a =
[[115 152 128 132]
 [131 138 130 128]
 [136 143 139 125]
 [126 131 113 132]
 [122 124 132 132]
 [112 146 117 113]
 [115 122 124 116]]
a[0, 0] = 115
a[4] = [122, 124, 132, 132]
a[4, 3] = 132
a[1, 0] = 131
a[2, 0] = 136
a[1] = [131, 138, 130, 128]
a[:, 2] = [128, 130, 139, 113, 132, 117, 124]
a[2] = [136, 143, 139, 125]
a[5] = [112, 146, 117, 113]
a[:, 1] = [152, 138, 143, 131, 124, 146, 122]
a[0] = [115, 152, 128, 132]
a[0, 1] = 152
a[3, 2] = 113

W =
[[120 139 120 140 135 109 128 122 122 137]
 [137 105 112 125 141 118 135 126 128 128]
 [135 128 126 130 128 128 134 127 126 134]
 [123 127 131 129 128 124 125 130 122 129]
 [125 126 130 123 128 130 132 138 131 131]
 [114 128 128 128 122 136 126 128 128 128]
 [133 110 128 123 125 139 120 128 128 125]
 [126 138 128 130 128 128 133 128 122 134]
 [118 135 144 111 126 145 115 128 128 115]]
W[-9,0]: 120
W[:, -8]: [120, 112, 126, 131, 130, 128, 128, 128, 144]
W[-4]: [114, 128, 128, 128, 122, 136, 126, 128, 128, 128]
W[4,6]: 132
W[:, -10]: [120, 137, 135, 123, 125, 114, 133, 126, 118]
W[-6,-7]: 129
W[-8]: [137, 105, 112, 125, 141, 118, 135, 126, 128, 128]
W[0,7]: 122
W[-5,-7]: 123
W[5,5]: 136
W[-2,7]: 128
W[3]: [123, 127, 131, 129, 128, 124, 125, 130, 122, 129]
W[-1,9]: 115
W[-6,4]: 128
W[-3,1]: 110
W[-9,-1]: 137
W[-9,1]: 139
W[-3,-4]: 120
W[4,2]: 130
W[-9,4]: 135
W[-3,-2]: 128
W[-7,0]: 135
W[7,6]: 133
W[-5]: [125, 126, 130, 123, 128, 130, 132, 138, 131, 131]
W[-3]: [133, 110, 128, 123, 125, 139, 120, 128, 128, 125]
W[-9,3]: 140
W[-1]: [118, 135, 144, 111, 126, 145, 115, 128, 128, 115]
W[-9]: [120, 139, 120, 140, 135, 109, 128, 122, 122, 137]
W[:, 4]: [135, 141, 128, 128, 128, 122, 125, 128, 126]
W[4,5]: 130

B =
[[131 118 128 128 150 126 132 137 121 116]
 [121 110 122 117 143 124 131 123 128 120]
 [137 112 127 124 150 110 129 126 124 123]
 [134 117 130 124 147 118 130 136 118 120]
 [132 110 128 118 146 123 137 135 113 117]
 [139 118 129 121 148 129 143 132 127 115]]
B[-6,0]	131
B[2,3]	124
B[-3,-1]	120
B[-2,-4]	137
B[-1,9]	115
B[0,4]	150
B[0,-9]	118
B[:, 9]	[116, 120, 123, 120, 117, 115]
B[-1,-10]	139
B[-5,4]	143
B[2]	[137, 112, 127, 124, 150, 110, 129, 126, 124, 123]
B[5,2]	129
B[-1,6]	143
B[:, -7]	[128, 117, 124, 124, 118, 121]
B[:, -4]	[132, 131, 129, 130, 137, 143]
B[4,-2]	113
B[1,-9]	110
B[-1,-3]	132
B[3,5]	118
B[4,0]	132
B[4]	[132, 110, 128, 118, 146, 123, 137, 135, 113, 117]

x = [[123, 122, 109, 116, 138, 140, 139, 148, 146, 138, 148, 140, 120, 140, 144, 131], [122, 113, 136, 113, 130, 152, 140, 150, 150, 135, 151, 142, 111, 145, 134, 130], [151, 130, 121, 125, 148, 112, 126, 112, 110, 132, 116, 115, 133, 135, 120, 134]]
Rows and columns are counted from 0.
(0, 0) -> 123
(1, 5) -> 152
(1, 6) -> 140
(2, 4) -> 148
(0, 5) -> 140
(1, 7) -> 150
(0, 8) -> 146
(2, 7) -> 112
(1, 9) -> 135
(0, 2) -> 109
(0, 1) -> 122
(0, 3) -> 116
(0, 9) -> 138
(2, 13) -> 135
(0, 4) -> 138
(1, 13) -> 145
(2, 6) -> 126
(2, 9) -> 132
(1, 2) -> 136
(2, 1) -> 130
(0, 7) -> 148
(0, 12) -> 120
